Each row below holds a small network's activations on one input, seen along a few directions.
In each table, some parts of the input vary, and every possible input appears once, in random order.
Descriptions start from the smaller parts, as in this example, which fits no table here: one of 4 places along a line, together with either a single point or one of 9 places along a line or (one of 3 separate values, together with one of 8 places around a ring).
Shared parts are said once, and a part with two or three values counts as separate values.
In the rows, 128 means zero.

Other details of the inputs shift rows strongly along two fixed directions, in all tables alike. That doesn't count.

A family of inputs:
R1: [110 130 187 120 122 120 162 136 175 178 205]
R2: [ 95 148 191 143 141 104 140 154 160 209 177]
R3: [144 118 113 120 126 123 136  95 144  84 100]
R4: [152 111 120 115 122 144 127 129  98  83 105]
R5: [100 131 131 125 115 113 142 143 147 129 133]
R6: [114 143 143 118 130 107 101 162 136 148 143]
R7: [139  90  99 127 109 141 161 127 143  77 129]
R8: [126 112 135 129 114 132 181 118 136  93 122]
R9: [162 138  64 137 121 104 161  93  84 148 114]
R10: [119 119  93 141 104 146 163 116 161  89 116]
R11: [164 147 131 116 169 133  47 136  53 101  65]
R12: [128 123 123 136 117 154 153 106 119  93 125]
R13: [121 115 107 158  98 141 165 114 173 115 124]
R14: [126 135 124 119 132 136  93 134 143 145 131]
R15: [117 155 139 131 133 114  92 147 138 145 146]
R16: [141 114  98 118 117 135 123 146 132  92  98]
R17: [130 113 108 115 150 141  87 145  74 108  81]
R18: [ 95 145 185 127 133 137 143 154 134 188 197]
R19: [149 117 119  98 146 114  95 122 102  96  67]
R20: [122 116 118 134 113 111 123 131 127 116  87]
R21: [131 109 117 125 128 143 119 114 141 119 143]
R22: [125  97 126 114 121 136 136 129 147 128 151]
R23: [148 146 136 103 174 111  52 159  68 123  69]
R24: [107 134 149 127 132 114 161 136 149 133 139]
R25: [138 119  93 136 106 142 147 123 160  83 120]
R26: [136  84 100 139 115 140 144 120 118  93  91]
R27: [131 102 142 146 104 129 188 112 148 109 124]
R28: [144 106  94 136 121 147 134 116 131  77 121]
R29: [126  98 107 158 110 146 161 104 149 105 127]
R30: [139 121 112  99 138 131  74 146 108 125  85]
R31: [131 165 118 116 129  97 161 116 138 227 225]
R32: [140 193 124 115 167  94  93 152  78 239 194]
R33: [125 130 157 156 124 132 151 113 141 141 141]
R34: [115 107 106 146 112 149 172 110 155  96 147]
R35: [113 150 194 127 140 119 135 163 149 187 202]
R36: [107 145 179 154 129 142 132 131 139 190 185]
R37: [141  90 120 113  96 144 175 101 146  83 133]
R38: [121 153 170 134 138 142 115 142 131 165 189]
R39: [118 119 112 155  97 120 155 106 161 105 113]
R40: [125 164 180 108 172 138  33 150  81 199 151]
R41: [139 133 116 118 160 130  36 163  61 144  41]
R42: [132 131 133 135 131 138 142 111 116  97 110]
R43: [154 134  48 128 108 110 203  83 106 113 130]
R44: [126 100 104 114  90 114 164 110 171  84 121]
R45: [143 150 134 131 175 118  41 134  62 134  45]
R46: [133 109 139 134 119 141 139 125 107 124 112]
R47: [138 127 119 137 120 123 163 110 161  85 129]
R48: [116 147 182 127 139 127 126 126 156 178 190]
R49: [118 166 152 123 174 118  68 144  90 154 102]
R50: [129 113 102 125  98 120 147  98 168  85 121]
R51: [ 87 140 152 132 119 130 154 163 175 180 184]
R52: [127 154 111 118 158 120  40 141  66 114  55]
Description of these inputs: one of 4 places along a line, together with either a single point or (one of 2 separate values, together with one of 6 places around a ring).
Changing only the place on the line of 4 turns R50 into R39. The same change can be made to R30. Which row results? -> R41
Changing only the place on the line of 4 turns R49 into R47. The same change can be made to R34. Which row results? -> R28
Start at R40 and move only the place on the ring of 6, one step at a time. The first step leads to R48. Which rows follow, in order? -> R3, R50, R14, R21
Which other rows does R5 become when the place on the line of 4 takes its other values? List them by row number. -> R6, R20, R44

A family of inputs:
R53: [100 150 180 154 141 143 110 142 122 160 151]
R54: [149 122 100 129 139 135 127 123  55 136  94]
R55: [135 137 158 131 158 151  64 148  97 160 131]
R56: [159 102  79 124 128 153  74 122 100  66  64]
R57: [109 117 132 129  86 104 178 135 198 126 160]
R58: [113 146 160  95 157 126  50 163 115 181 163]
R59: [147 106 111 113 118 130 167 119 134  64 106]
R60: [115 148 192 125 141 108 114 153 120 179 147]
R61: [145 120 127 115 126 116 113 129 102  95  64]
R62: [124 115  79 131 107 122 157 133 128 150 151]
R63: [128 120 114 110 122 118 140 144 153 102 139]
R64: [148 150  75 125 125 101 129 100 125 125 130]
R65: [138  98 139 153 108 157 173 104 151  96 152]
R66: [135 122 131  97 140 139  88 131 110 119 120]
R67: [111 108 149 155 113 126 188 108 166 111 127]
R68: [102 145 144 145 131 143 103 143 140 142 133]
R69: [110 118 127 141 123 120 140 127 160 122 106]
R70: [124 121 104 125 144 116  72 141 111 110  53]
R71: [132 115 121 119 103 113 150 126 151  98 102]
R72: [135 112 114 133 141 126 104 119 100  85  40]
R73: [174 145  76 120 143 114 113  86  72  94  70]
R74: [ 84 131 137 158  94 139 165 133 207 135 186]
R75: [120 146 192 106 166 135  75 147  92 180 162]
R76: [156 152 109 134 135 113 150  88 102 128 127]
R77: [ 95 132 156 161 105 147 174 122 182 134 172]
R78: [139 130 122 103 143 123 108 147 114 106 107]
R79: [117 143 178 104 154 137  87 145 116 177 168]
R80: [134  95 113 147  94 156 177 108 182  91 154]
R81: [113 155 133 125 149 120  98 165  93 227 170]
R82: [116 121 117 145 101 132 210 122 153 172 191]
R83: [159 137  65 129 112 111 166  77 131  92 112]
R84: [130 135 162 116 147 123 131 145 114 132 145]
Changing only one part turns R62 into R54. The same change can be made to R64. Which row results? -> R76
What is each input in this table made of? -> one of 4 places along a line, together with either one of 2 separate values or one of 6 places around a ring
Start at R58 and move only the place on the ring of 6, one step at a time. The first step leads to R56. Which rows follow, in order? -> R74, R70, R57, R63
Which other rows agree with R71 in the place on the line of 4? List them by row number. -> R66, R68, R69, R78, R80, R81, R83
Which other rows does R82 become when the choice among 2 separate values takes its other values? List them by row number. -> R73
